Each row below holds a small network's activations on one input, seen along a few directions.
In each table, some parts of the input vary, and every possible input appears once, in random order.
A made-up example of a description, with smaller parts first: one of 2 separate values, together with either a single point or one of 9 places around a ring or (one of 6 places along a line, together with one of 8 places around a ring).
Shared parts are said once, and a part with two or three values counts as separate values.
In the rows, 128 means zero.

Other details of the inputs vary at random and push rows far along two fixed directions, the same in every table; ignore that.

Rows:
row 1: [133  47 145  62 115 190 141  79 178 147 187 127 158 174 119]
row 2: [ 67 177  81 185 143  70 168 153 176 110  34 111 171 114  62]
row 3: [ 51 159 113 169 131 110 168 165 190 160  98  94 179 144  92]
row 4: [ 95  32 121  67 124 192 183  92 223 149 184 110 181 168 101]
row 5: [109 180  91 188 130  73 150 148 133 106  60 127 138  97 104]
row 6: [ 31 100 112  97 161 134 190 166 222 153 141  73 187 134  75]
row 7: [214 134 158 118  98 141  77  91  51 121 152 162  81 135 177]
row 8: [207 109 161  97 101 162  76  86  69 125 164 159  92 151 170]
row 9: [118 241 110 198 157  32 112 179  53 115  63 124  84  68 140]
row 10: [ 78 182  84 199 150  54 157 164 161  89  32 123 148  84  76]
row 11: [128  36 134  66 126 195 147  97 181 132 182 126 149 157 121]
row 12: [ 70 146 113 127 157 107 157 163 152 141 124  93 146 116 106]
row 13: [ 72 175  81 188 136  62 180 143 178 113  59 113 168  98  80]
row 14: [222 108 161 102 110 163  62 102  50 105 155 169  67 132 180]
row 15: [172 136 173 126 104 154  77 130  70 152 172 146  94 146 186]
row 16: [139  44 134  67 121 202 138 100 163 134 177 128 143 165 125]
row 17: [ 89  66 120  89 132 164 167 104 210 138 144 112 179 161  85]
row 18: [141 231  97 219 124  38 120 150  78  94  37 143 108  76 126]
row 19: [ 94 108 141 120 120 163 140 142 163 168 156 115 157 160 124]
row 20: [243 160 160 149 108 109  49 111   6  87 138 182  39  83 209]
row 21: [ 91 136 104 148 128 101 167 119 177 125  98 118 165 125  92]
row 22: [192 126 170  85 131 148  72 122  38 137 193 141  62 125 198]
row 23: [151 107 161  80 137 156  96 135  90 141 195 120  98 131 166]
row 24: [103 155 119 128 154 108 137 145 105 152 126 112 112 116 132]
row 25: [112  91 121 105 131 158 144 117 170 126 121 123 154 153  96]
row 26: [146  75 144  88 125 168 121 100 145 122 155 138 130 148 128]
row 27: [185 217 116 206 121  57  84 149  35  80  58 161  71  67 160]
row 28: [134 105 160 111 112 172 108 132 117 163 178 135 124 157 156]
Each input here is: either one of 4 places along a line or one of 6 places along a line or (one of 2 separate values, together with one of 9 places around a ring).
Start at row 24 and move only the place on the line of 6, one step at a time. The first step leads to row 9. Which rows follow, in order?
> row 22, row 12, row 23, row 6
List by row number the other inputs of the same sort as row 28.
> row 3, row 15, row 19

Rows:
row 29: [153 202 128 178 119  88  97 157  55 133 110 131  90 111 159]
row 30: [ 88 127  84 154 137 101 175 126 165 113  85 126 158 106  89]
row 31: [102  99  91 123 139 134 172 112 177 119 107 127 150 130  92]
row 32: [ 77 107 100 151 127 126 169 137 201 117 106 120 181 132  79]
row 33: [ 52 162  89 151 162  73 181 167 179 127  97  79 159 109  81]
row 34: [148  85 140 103 114 166 124  99 161 124 141 130 143 163 122]
row 35: [171 139 161 116 135 123  78 138  65 117 151 142  69  98 173]
row 36: [182 148 132 160 125 112  87 123  80  90  93 156  86 116 151]
row 37: [122 145 147 137 132 125 111 140 105 151 134 130 118 125 143]
row 38: [ 82 207  92 186 152  53 149 176 127 121  73  99 136  88 104]
row 39: [142  69 126  79 122 173 146  78 163 133 146 126 138 158 119]
row 40: [ 77 150 127 156 135 117 145 157 151 162 108 121 149 139 111]
row 41: [125  70 126 109 121 167 135 112 161 118 150 138 148 148 122]
row 42: [124 147 129 138 123 131 128 160 114 138 123 121 126 131 138]
row 43: [151 162 148 150 116 129  91 154  77 136 123 146  89 118 163]
row 44: [160  86 179  71 136 167  91 107  96 147 207 139  91 145 171]
row 45: [136 124 136 105 136 139 124 146 116 129 147 118 121 120 143]
row 46: [118  90 147  76 135 167 131 112 135 164 195 115 134 161 144]
row 47: [147 189 140 164 119  99  94 143  57 147 124 140  95 126 167]
row 48: [ 38 143  98 133 162  90 182 150 191 144 115  86 169 130  84]
row 49: [152 197 127 169 128  84  97 154  58 125 111 126  92  98 158]
row 50: [144 199 146 174 140  76  87 154  58 123 101 143  84  87 157]
row 51: [ 40 131  93 138 149 119 193 172 207 141  96  81 189 128  73]
row 52: [113  68 125  61 136 176 129 118 150 128 145 128 160 163  78]
row 53: [125 157  91 165 140  86 148 123 130 101  61 134 122 104 104]
row 54: [118  77 128 108 111 163 144 112 188 131 154 129 170 152 107]
row 55: [115 150  94 167 126  90 156 127 139 109  90 136 142  97 103]
row 56: [167  61 143  91 119 191 108  98 133 115 169 149 115 159 148]
row 57: [170  85 147  83  98 162 126  77 126 133 170 148 129 147 144]
row 58: [155 115 135 113 110 138 133  89 132 124 134 137 133 135 127]
row 59: [110 146 132 129 132 124 129 134 116 155 143 115 131 137 138]
row 60: [133 123 146 113 134 143 110 142 114 134 147 128 109 115 145]
row 61: [152 143 139 151 109 117 109 115 125 107 107 137 132 129 127]
row 62: [134 131 135 110 145 118 123 148 109 117 143 116 110 110 143]
row 63: [145  86 147 100 101 162 125 100 158 127 158 140 151 159 127]
row 64: [161  77 137  86 106 168 132  82 136 134 176 145 135 140 139]
row 65: [111 156 131 150 133 118 122 159 116 132 107 122 119 106 131]
row 66: [159  86 134  89 116 163 133  80 145 131 146 135 131 152 128]
row 67: [192 152 142 155 115 115  77 113  73  93  98 153  85 120 159]
What do these inputs look like to the network?
> either a single point or (one of 2 separate values, together with one of 9 places around a ring) or (one of 4 places along a line, together with one of 5 places around a ring)
Change only the choice among 2 separate values in row 30. List by row number the other rows that result.
> row 41
Change only the place on the ring of 5 in row 65. List by row number the other rows that result.
> row 37, row 49, row 51, row 59
Change only the place on the ring of 9 in row 58. List by row number the other rows that result.
> row 30, row 31, row 39, row 53, row 55, row 57, row 64, row 66

Rows:
row 68: [162 111 123  95 134 144 120 110 100 115 135 131 104 135 139]
row 69: [211 215 142 177 131  44  55 137   5  65  89 167  48  49 177]
row 70: [ 81 113  97 124 133 141 168 125 183 145 105 105 175 163  76]
row 71: [123  87 132  83 149 147 133 111 148 122 148 121 126 131 114]
row 72: [105  88 191  57 151 206  85 192 104 186 233  98 104 164 174]
row 73: [142  98 158 106 107 172 113 102 140 155 154 136 137 172 137]
row 74: [ 73 112  95 118 141 136 177 134 186 139  98 106 172 143  73]
row 75: [ 81 136  98 169 129 109 169 152 180 121  89 121 162 106  96]
row 76: [197  88 170  92 105 184  73  84  77 143 186 161  89 165 177]
row 77: [176 142 137 137 132 109  95 131  81  89 129 144  87  81 158]
row 78: [ 30 243  87 190 163  19 192 179 131 177  95  72 147  82 112]
row 79: [199 206 134 182 133  61  67 135  14  82  77 167  45  72 179]
row 80: [213 143 145 144 115 118  78 121  45  91 139 164  60  91 194]
row 81: [ 74 178  95 187 145  73 156 157 152 119  49 126 147  99  86]
row 82: [148  46 149  83 101 210 127  94 161 151 202 135 142 173 147]
row 83: [ 75 145 103 147 125 119 167 139 186 144  79 102 182 156  74]
row 84: [119 159 115 171 118  96 131 131 131 118  98 136 143 123 114]
row 85: [ 88 146 104 160 130  94 160 141 162 119  90 127 159 109  94]
row 86: [ 87  78 103  70 156 153 172 118 190 129 134  94 162 145  75]
row 87: [147  48 141  60 122 183 140  90 156 128 194 130 136 156 140]
row 88: [114 158 128 164 109 103 134 132 150 129 100 130 157 134 114]
row 89: [172  75 169  98  87 197 105 100 135 149 191 143 129 167 165]
What do these inputs look like to the network?
> either one of 2 separate values or (one of 4 places along a line, together with one of 5 places along a line)
